Small tables with named rows and columns. After each table, cells are looked up by row and column.

Table Gopud
,Buv,Melore,Sogef,Tazu
Tapanub,313,319,165,280
Faz,558,426,308,407
Revibu,544,528,294,104
Lor,331,355,92,91
Muvi,240,276,433,228
Buvu,598,621,654,383
Venuvag,803,396,242,502
Ronod,309,58,332,288

Tazu of Lor is 91
Melore of Faz is 426
Buv of Faz is 558
Tazu of Tapanub is 280
Sogef of Ronod is 332
Tazu of Venuvag is 502
Buv of Lor is 331
Melore of Lor is 355
Sogef of Venuvag is 242
Tazu of Buvu is 383
Buv of Ronod is 309
Sogef of Faz is 308

Zab:
,Las,Luzu,Papan
Dom,133,75,148
Tor,133,187,208
Dekebu,152,108,68
Tabigu,133,152,148
Lomalug,133,151,169
Zutetu,133,116,148
Bifu,125,113,179
Gorurom,133,181,148
Bovoz,133,63,148
Sadeget,145,151,122
Pigu,133,116,139

Papan of Zutetu: 148
Luzu of Bovoz: 63
Papan of Sadeget: 122
Luzu of Tabigu: 152
Las of Dekebu: 152
Las of Dom: 133
Luzu of Tor: 187
Las of Zutetu: 133

Guv:
columns: Sol, Gev, Denap, Mogi, Kur, Belonel, Zoz
Meladit: [42, 25, 69, 58, 36, 46, 66]
Beb: [43, 42, 45, 46, 38, 47, 50]
Sepadez: [10, 28, 22, 55, 60, 38, 42]
Vugitir: [42, 44, 46, 70, 41, 67, 44]
Rar: [49, 40, 52, 46, 43, 43, 44]
Dorozu: [42, 48, 37, 46, 44, 48, 48]
Puleneb: [63, 78, 34, 49, 42, 50, 66]
Teza: [44, 43, 48, 44, 40, 45, 47]
Bigiva: [41, 46, 39, 44, 41, 48, 46]
Bine: [9, 39, 16, 65, 70, 48, 63]
Gumi: [60, 18, 22, 47, 38, 33, 40]
Relo: [46, 47, 44, 45, 45, 45, 45]
Kasubim: [44, 62, 18, 58, 36, 31, 55]

Mogi of Meladit: 58
Kur of Bine: 70
Mogi of Kasubim: 58
Zoz of Relo: 45
Mogi of Dorozu: 46
Zoz of Kasubim: 55
Kur of Puleneb: 42
Belonel of Bigiva: 48
Kur of Teza: 40
Gev of Rar: 40
Kur of Beb: 38
Gev of Bine: 39
Sol of Rar: 49
Sol of Bine: 9
Zoz of Gumi: 40
Sol of Beb: 43
Mogi of Bigiva: 44
Gev of Relo: 47

Table Nas
,Buteko,Minunum,Tebeta,Bure
Toz,3483,5435,4270,4903
Nidefig,3842,7433,3960,6108
Megukiv,5337,5284,5294,5866
Feleru,6460,5097,5982,4814
Gerume,5097,5323,2609,4118
Katubav,4888,2529,4717,7191
Vuf,6037,6129,5397,5015
Gur,5838,4580,2363,7624
Monutod,6801,4479,3913,4559

Monutod, Buteko -> 6801
Gur, Bure -> 7624
Katubav, Minunum -> 2529
Vuf, Minunum -> 6129
Feleru, Bure -> 4814
Feleru, Buteko -> 6460
Vuf, Bure -> 5015
Gur, Minunum -> 4580
Gur, Buteko -> 5838
Nidefig, Bure -> 6108
Feleru, Tebeta -> 5982
Feleru, Minunum -> 5097
Monutod, Bure -> 4559
Nidefig, Buteko -> 3842
Toz, Buteko -> 3483
Gerume, Minunum -> 5323
Nidefig, Minunum -> 7433
Which row has the largest Minunum? Nidefig

Pofili.csv
,Tibere,Geda,Vig,Gipu,Robozus,Vuripor,Tof,Guv,Luzu,Ripope
Rilid,145,241,241,239,172,236,230,199,163,150
Kig,128,175,183,179,114,205,214,112,111,121
Vuzu,197,132,134,134,170,145,152,147,177,190
Dedi,166,232,228,228,198,212,202,225,191,175
Tusif,203,46,55,51,126,87,109,68,146,183
Mul,251,83,87,85,183,109,125,130,204,235
Zedaze,197,174,172,173,195,169,168,191,197,197
Penaf,135,214,211,214,170,201,192,194,158,143
Gik,229,96,96,96,187,104,112,150,202,220

Dedi, Gipu -> 228
Mul, Gipu -> 85
Gik, Geda -> 96
Penaf, Guv -> 194
Gik, Vig -> 96
Vuzu, Vuripor -> 145
Gik, Tof -> 112
Mul, Luzu -> 204
Gik, Guv -> 150
Zedaze, Tibere -> 197

Segu:
|  | Kam | Mazofa | Gem |
|---|---|---|---|
| Nimer | -3.766 | 4.324 | 0.229 |
| Rom | -1.943 | -2.134 | -7.775 |
| Gesez | -5.465 | -4.709 | -5.435 |
| Dotisin | 5.244 | 0.659 | -2.118 |
| Degi | 2.774 | -1.318 | -5.687 |
| Zoti | -7.332 | -4.245 | -0.221 |
| Bama | -1.140 | -7.412 | -3.282 |
| Rifig | -1.121 | 2.291 | -6.160 |
| Kuru | -2.104 | -0.997 | -4.316 |
| Ziferuz | -2.533 | -1.489 | -6.451 |

What is the Mazofa of Rom in Segu? -2.134
What is the Mazofa of Rifig in Segu? 2.291
What is the Kam of Rom in Segu? -1.943
What is the Kam of Gesez in Segu? -5.465
What is the Kam of Bama in Segu? -1.140
What is the Gem of Rifig in Segu? -6.160
What is the Gem of Nimer in Segu? 0.229
What is the Gem of Dotisin in Segu? -2.118
What is the Gem of Gesez in Segu? -5.435
What is the Kam of Rifig in Segu? -1.121
Row with the largest Gem: Nimer

Kuv:
	Fer	Sif	Suz
Gar	-43	-40	-14
Muz	-63	-53	41
Tib	9	30	-52
Zuf	-31	-32	-53
Somemuv	-24	-36	-21
Zaneta	-26	-31	-40
Tur	31	39	-37
Lem	28	35	92
Gel	0	2	19
Meliki	-1	27	-53
Mula	39	33	11
Tefasu	-44	-47	5
Fubisi	12	-8	88
Lobirer	-31	-39	-45

Sif of Lobirer = -39
Sif of Tefasu = -47
Suz of Tefasu = 5
Fer of Tur = 31
Sif of Mula = 33
Fer of Zaneta = -26
Sif of Meliki = 27
Fer of Gar = -43
Fer of Fubisi = 12
Sif of Gar = -40
Sif of Fubisi = -8
Sif of Tur = 39
Fer of Lem = 28
Fer of Zuf = -31
Fer of Muz = -63
Sif of Zaneta = -31
Suz of Lem = 92
Fer of Tib = 9
Suz of Muz = 41
Suz of Lobirer = -45

Zap =
         Rezeriv  Gesopod  Mit  Milumok  Gomop  Pitu  Zel
Kamubo       931      510  761      572    694   612  629
Kozaze       836      543  692      572    703   607  630
Mov          871      565  635      549    589   619  686
Gogilok      822      551  674      570    585   617  562
Vonuv        752      590  589      560    581   468  457
Setom        756      609  541      546    488   591  527
Fegi         710      540  711      603    684   567  962
Bak          683      534  727      613    636   606  770
Zim          836      518  751      589    856   364  573
Tir          827      541  697      575    206   708  580
Repupu       530      483  864      682    601   621  613

Pitu of Bak = 606
Rezeriv of Setom = 756
Zel of Setom = 527
Gomop of Zim = 856
Gesopod of Zim = 518
Mit of Fegi = 711
Gomop of Bak = 636

Bofu =
	Tob	Nof	Surudu	Das
Tovalad	22	64	44	91
Nos	36	51	43	44
Kuzavi	52	34	43	20
Vokomir	20	67	44	73
Gosofa	63	23	43	42

What is the Tob of Tovalad in Bofu? 22
What is the Das of Gosofa in Bofu? 42
What is the Nof of Kuzavi in Bofu? 34
What is the Tob of Kuzavi in Bofu? 52
What is the Das of Tovalad in Bofu? 91
What is the Tob of Gosofa in Bofu? 63
What is the Surudu of Nos in Bofu? 43
What is the Das of Nos in Bofu? 44
What is the Nof of Nos in Bofu? 51
What is the Tob of Nos in Bofu? 36
What is the Tob of Vokomir in Bofu? 20
What is the Nof of Gosofa in Bofu? 23
What is the Surudu of Kuzavi in Bofu? 43
What is the Surudu of Vokomir in Bofu? 44
What is the Das of Vokomir in Bofu? 73
What is the Nof of Vokomir in Bofu? 67
What is the Das of Kuzavi in Bofu? 20
What is the Surudu of Gosofa in Bofu? 43
What is the Nof of Tovalad in Bofu? 64
Row with the largest Das: Tovalad

Vov:
	Rok	Repunum	Burakam
Mogem	29	56	49
Tagud	26	52	50
Pem	38	76	38
Sakinav	50	43	43
Bogug	39	76	39
Nepesiz	57	63	35
Zep	53	22	48
Gef	46	47	45
Gatotat	45	47	43

Repunum of Bogug = 76
Burakam of Sakinav = 43
Repunum of Mogem = 56
Repunum of Sakinav = 43
Rok of Bogug = 39
Burakam of Bogug = 39
Burakam of Tagud = 50
Rok of Gatotat = 45
Burakam of Nepesiz = 35
Burakam of Gatotat = 43
Rok of Zep = 53
Burakam of Gef = 45
Which row has the largest Burakam? Tagud

Par:
|  | Fub | Riro | Kelivob | Vonok | Dodigod | Nit | Nom |
|---|---|---|---|---|---|---|---|
| Nugo | -4526 | 4869 | 5285 | 3954 | 7172 | -3404 | 4536 |
| Pevuku | -4212 | 5600 | 6113 | 6085 | 5012 | -4896 | 6912 |
| Gedig | -5481 | 6526 | 6038 | 6637 | 5689 | -5792 | 6485 |
| Liso | -5777 | 6966 | 6285 | 4366 | 5685 | -5865 | 6500 |
| Tus | -7223 | 6744 | 7570 | 7131 | 5997 | -4860 | 5950 |

Gedig, Nom => 6485
Tus, Riro => 6744
Tus, Fub => -7223
Tus, Nit => -4860
Pevuku, Fub => -4212
Gedig, Fub => -5481
Row with the largest Kelivob: Tus

